Each row below holds a small network's activations on one input, seen along a few directions.
Each table varies a few parts of the input and shows all the possible inputs, shuffled.
A made-up example of a description, with smaller parts first: line(6) and (point or ring(11) or (values(2) and ring(8))).
Shared parts are said once, and a part with two or three values counts as separate values.

Other details of the inputs vary at random and push rows far along two fixed directions, the same in every table; ignore that.

A family of inputs:
x1: [-35   8   9   9  25  22  14  13  17  28  22 -27]
x2: [ 30  -1  -7  15  16  12 -21 -57 -26 -14  15   1]
x3: [-37  16 -13   0  46  30   9  18  16  25  13 -30]
x4: [ 36  -4  21 -13 -53 -24 -19   0  -7 -16 -32  44]
x5: [-50  24  15 -20  10  31  36  81  36  36 -13 -26]
x6: [-31   8   1   6  29  22  15  17  17  22  16 -37]
x7: [ 24 -25 -10 -24 -45 -52 -20  -1  -2 -22 -29  43]
x8: [  5 -13 -11   3   2 -12  -1 -22  -9  -4  13  -2]
x9: [ 33 -26 -11  -9 -34 -47 -10 -17 -19 -25 -12  29]
x10: [-34  10   3   4  28  26  18  13  10  28  21 -19]
x11: [ 22   2  -7  28  14  19  -7 -56 -16 -13  21  -1]
x12: [ 37  -5  17 -19 -48 -22 -19   1 -10 -19 -33  50]
x13: [ 32  -1   8  -1 -30 -22 -19 -18 -14 -35 -23  24]
x14: [ 30 -25 -12   6 -20 -40 -14 -38 -25 -19   6  22]
x15: [-41  38  36 -18   4  49  27  70  35  23 -29  -9]
x16: [-30  43  22 -12   5  49  33  78  34  21 -26 -10]
x17: [ 27 -18 -12  -6 -30 -46 -12  -6 -13 -25 -10  12]
x18: [ 10   2   7  25  17  17 -16 -62 -19 -11  21   4]
x19: [-10   2   1 -25 -12  -6  16  62   4   2 -23   7]
x20: [-15  -2   6 -11  -4  -5   8  23  11   9  -1   5]
x21: [ 30   4 -15  26  13   8 -12 -50 -22 -24  15  -2]
x22: [-13  -2   4  -9  -7  -5   4  19  18  11  -5  -2]
x23: [ 21 -19 -14 -28 -35 -46 -17  10   0 -23 -31  38]
x24: [ 10 -10 -24  16  23 -11  -8 -40 -21 -11  27 -18]
x25: [-16  -3 -10  39  44  20  -1 -58 -12  19  56 -39]
x26: [-10   4  -4 -27  -9 -12   6  49  17   1 -22   8]
x27: [-13  -4   7  -8  -7  -6   9  22  15   8  -4  -6]
x28: [-21   8  -9  -2  32  21  20  18   3  16  11 -21]
x29: [ 12  -9 -21  23  20 -12  -6 -39 -21  -7  25 -23]
x30: [ 32 -27 -14 -13 -28 -50 -15 -13 -13 -33 -12  25]
x31: [ 45  -8  12 -14 -53 -30 -23  -4 -11 -27 -37  37]
x32: [  4 -13 -12   2   5 -12  -9 -24  -2  -3  12   1]
x33: [-25   5   7 -25 -11  -2   6  47  24  19 -21  18]
x34: [-33   6   9  12  23  28  18  16   5  32  22 -24]
x35: [-16   0   8  -7  -8  -6   2  19  17  15  -2   3]
x36: [ -3  13   2  41  54  54  -9 -70 -14  20  48 -41]
x37: [  0 -13  -9   4  10  -8  -2 -20  -3  -3  16  -7]
x38: [ -1  19  23 -11 -30  16  16  44  21   2 -31  18]
x39: [ -7  11   0  37  54  48  -7 -73 -16   3  42 -29]
x40: [ -5  -1  -2 -10  -6 -16   4  28   9  -3  -8  -7]
x41: [  7 -18 -10   6   3  -8  -1 -19 -18  -4  14   0]
x42: [-10  25   3   7  26  46  16   9   8   7   4 -10]
x43: [-14  25  12  13  19  46  15   4   9  15   9  -4]
x44: [ 28 -21  -9  -3 -33 -45  -9  -9 -14 -21 -13  14]
x45: [ 17 -21  -4  -4 -34 -43 -23 -18  -3 -11 -11  28]
x46: [ -8  -4 -20  38  52  21  -1 -46 -23  10  50 -48]
x47: [  9 -14 -23  14  22  -8  -6 -44 -19 -10  28 -13]
x48: [  9 -17 -15  17  13 -14 -18 -54 -13  -4  30  -1]
x49: [-14  -3  13 -19 -24  -5  17  54  11  12 -21   7]
x50: [ 45  -8   1   6 -44 -26 -15 -22 -12 -35 -22  29]
x51: [ -5  13  -5  34  59  47  -7 -68 -18  -2  40 -29]
x52: [ 36 -21 -19  -9 -28 -50 -12  -9 -22 -32 -14  23]
x53: [ 26   5  -8  18  23  16 -19 -51 -25 -11  18  -8]
x54: [-16   3 -22  34  59  22  -6 -50  -6  14  51 -51]
x55: [-31   8  -6   3  25  18   4  10  18  24   8 -26]
x56: [ 14 -19 -17   4   4 -14  -5 -20 -23 -13  11   2]
x57: [-37   9  -1   4  29  26   8   8  21  32  14 -26]
x58: [ 22   2  -5  20  18   7 -19 -56 -25 -26  13  -1]
x59: [ -9  -2  10 -21 -29 -15  13  43  16   6 -21   9]
x60: [-25  39  28 -25   1  44  21  78  28  26 -32  -6]
x61: [ 10 -14  -4  14  -6 -20  -5 -27 -14  -1  14   1]
x62: [ 26 -25  -2 -14 -48 -47  -7  16 -12 -22 -26  25]
x63: [-28   3   3   5  23  25  16  16   0  25  18 -14]
x64: [ 26 -19  -9 -23 -37 -52 -10  17  -5 -31 -26  27]
x65: [ 10   3  14  14  -2  10 -10 -36  -7 -12   2   3]
x66: [-19   5   7 -22 -14  -6  10  51  27  12 -21  -1]
x67: [-48  40  43 -13   7  55  28  65  36  33 -20  -4]
x68: [ -7  23  26  -6 -24  21  15  42  21   9 -24  18]
x69: [ -9   1  -8 -11  -4 -13  -4  22  12   3 -13  -1]
x70: [ 19 -17   2 -15 -43 -41   0  16  -3 -13 -24  24]
x71: [ -3  19  23 -24 -14  25   8  42  14  11 -29  18]
x72: [-18   5   0 -30  -5  -2  12  53  23   7 -21   9]
Each input here is: ring(8) and (values(3) or line(6)).
Q: Changing only the ring(8) part turns x1 into x30. The same change can be made to x61. Which row results?
A: x28
Q: Changing only the ring(8) part turns x25 into x24. The same change can be made to x67. Which row results?
A: x58
Q: List by row number the other rows that have the ring(8) part in common with x29.
A: x13, x16, x17, x40, x46, x54, x60, x69
Q: A walk changes only the line(6) part. It starts at x3 and steps to x26. List the rest of the walk in order.
A: x64, x24, x52, x19

A family of inputs:
x73: [  1   4   1  18  16  22   0 -27  -7   2  20  -3]
x74: [ 12  10  -4   0  13  12  -3 -10  -8 -11   0   1]
x75: [ 13 -18 -10  -3 -16 -31  -3 -12 -10 -11   2  16]
x76: [ -9   2 -21   8  37  12   3 -12  -6   3  19 -24]
x77: [ 22  -5   8 -10 -32 -18 -16   0  -4 -12 -22  27]
x78: [-39  15  12 -28   0  13  22  74  30  33 -19  -5]
x79: [ 17  -4   9  -6 -21  -7  -9  -6  -3 -10 -13  19]
x80: [ 17  -3   7 -10 -29 -20 -15  -4   5 -19 -24  30]
x81: [  8 -18 -11   0  -7 -22  -8 -20 -10  -4   6   2]
x82: [-25   4   0 -13   4  -1   7  29  22  13  -7  -7]
x83: [-16  14   9  21  32  40   6 -16  -3  13  23 -25]
x84: [-12   5   7 -14 -15  -5  19  55  18   8 -18  -4]
x85: [ -3  15   2  28  26  31   4 -28  -7   7  21 -29]
x86: [ 14 -20  -8   9  -6 -26  -7 -23 -16 -14  10   0]
Q: Changing only one part turns x86 into x83. The same change can be made to x78. Which row results?
A: x77
Q: What is each input in this table made of?
A: values(2) and (point or line(6))
Q: Change only the values(2) part in x82. List by row number the other rows that result.
A: x80

A family of inputs:
x87: [ 10  45  52  -7 -14  46  14   6   1  11 -19  35]
x88: [-13   2  -3 -22   8   8  19  28  -2 -18 -17   6]
x89: [  9  -6  -2 -40 -36 -29  15  51  12 -27 -45  46]
x90: [-12  13  -9 -15  19   6   3  32   1   6  -7   0]
x91: [ 14  15  -1  -5 -36 -15  11  45  19 -17 -32  17]
x92: [ 26 -38  -1  -5 -54 -65 -18 -12 -15  -8 -19  38]
x93: [-29   5  30 -31 -22  15  33  85  26  34 -21 -10]
x94: [ 12  19  42 -11 -35  30  -2  25   1 -10 -36  52]
x95: [-25   9 -17   2  29  26  23   8  18  10  15   0]
x96: [-14  13 -15 -10  11   4   2  31  10  12  -2  10]
x97: [  5  21   3   1  -5   4  16  36  10 -13 -21 -10]
x98: [-29   2 -17  33  71  37 -17 -94  10   9  54 -39]
x99: [-59  32  24  32  59  64  39  29  25  43  41 -77]
x100: [  2   6  -5 -17   9   4   8  34   5   6 -19   3]
x101: [-37  20   3  -9  32  20 -20   1  28  24   3 -15]
x102: [ 39 -15 -14  -7 -18 -18 -11 -18 -34 -30 -14   2]
x103: [ -1   4  -1 -21  10   7   6  35  -8  -4 -23  -4]
x104: [  6   0 -17   0  11   2   0   5   4   9   1   6]
x105: [-22 -10 -11  40  69  19 -13 -69 -25  22  75 -52]
x106: [-79  31   5   2  71  78  50  42  37  51  41 -48]
x107: [-23  -6  13   0  24  13  12  16   6  29  18 -26]
x108: [ 13  10  35  17 -17  45  -9 -15  -9  -4 -11  26]
x109: [-15  12  -5 -19  20   9   1  33 -11  -4 -12  -7]
x110: [ 23 -22 -29  25  21 -25 -33 -78 -36 -14  49  -7]
x111: [ 41 -28   9   4 -91 -82 -13   1 -10 -37 -37  42]
x112: [ -3   2   1 -11 -10  11  14  27   7  18   3 -10]
x113: [-13  23  24 -25 -42  -4  28  94  35   1 -38   6]
x114: [ 51 -18 -14 -15 -41 -38 -11  -4 -20 -29 -27  27]
x115: [ 24   2   4   8 -30 -29 -33 -34  15 -30 -20   6]
x116: [ 12  15   9 -14 -26 -10  11  49  -2 -32 -42   0]
x117: [  5 -39 -21  40   9 -30 -12 -97 -29 -11  48   1]
x118: [ 28 -16 -18  24  12  -5 -43 -98 -11  -8  26 -18]
x119: [ 32 -36  -1  -2 -68 -57 -11 -13 -18  -8 -18  31]
x120: [-43   2   2   8  17   5   6  13   4  37  19 -13]
x121: [ 22 -17 -18  21  25 -13 -49 -96  -8  -8  25 -11]
x122: [-18   5  -2  -2  25  20  11  17   9  27  18 -20]
x123: [ 42 -16 -24   2 -27 -24 -11 -22 -14 -15  -4  20]
x124: [ 17 -41 -13  29  16 -28 -13 -91 -31 -23  51  -7]
Q: What is each input in this table made of?
A: values(3) or (line(5) and (point or line(6)))
Q: Change only the line(6) part in x112. List by row number the other rows that result.
A: x93, x102, x114, x119, x123
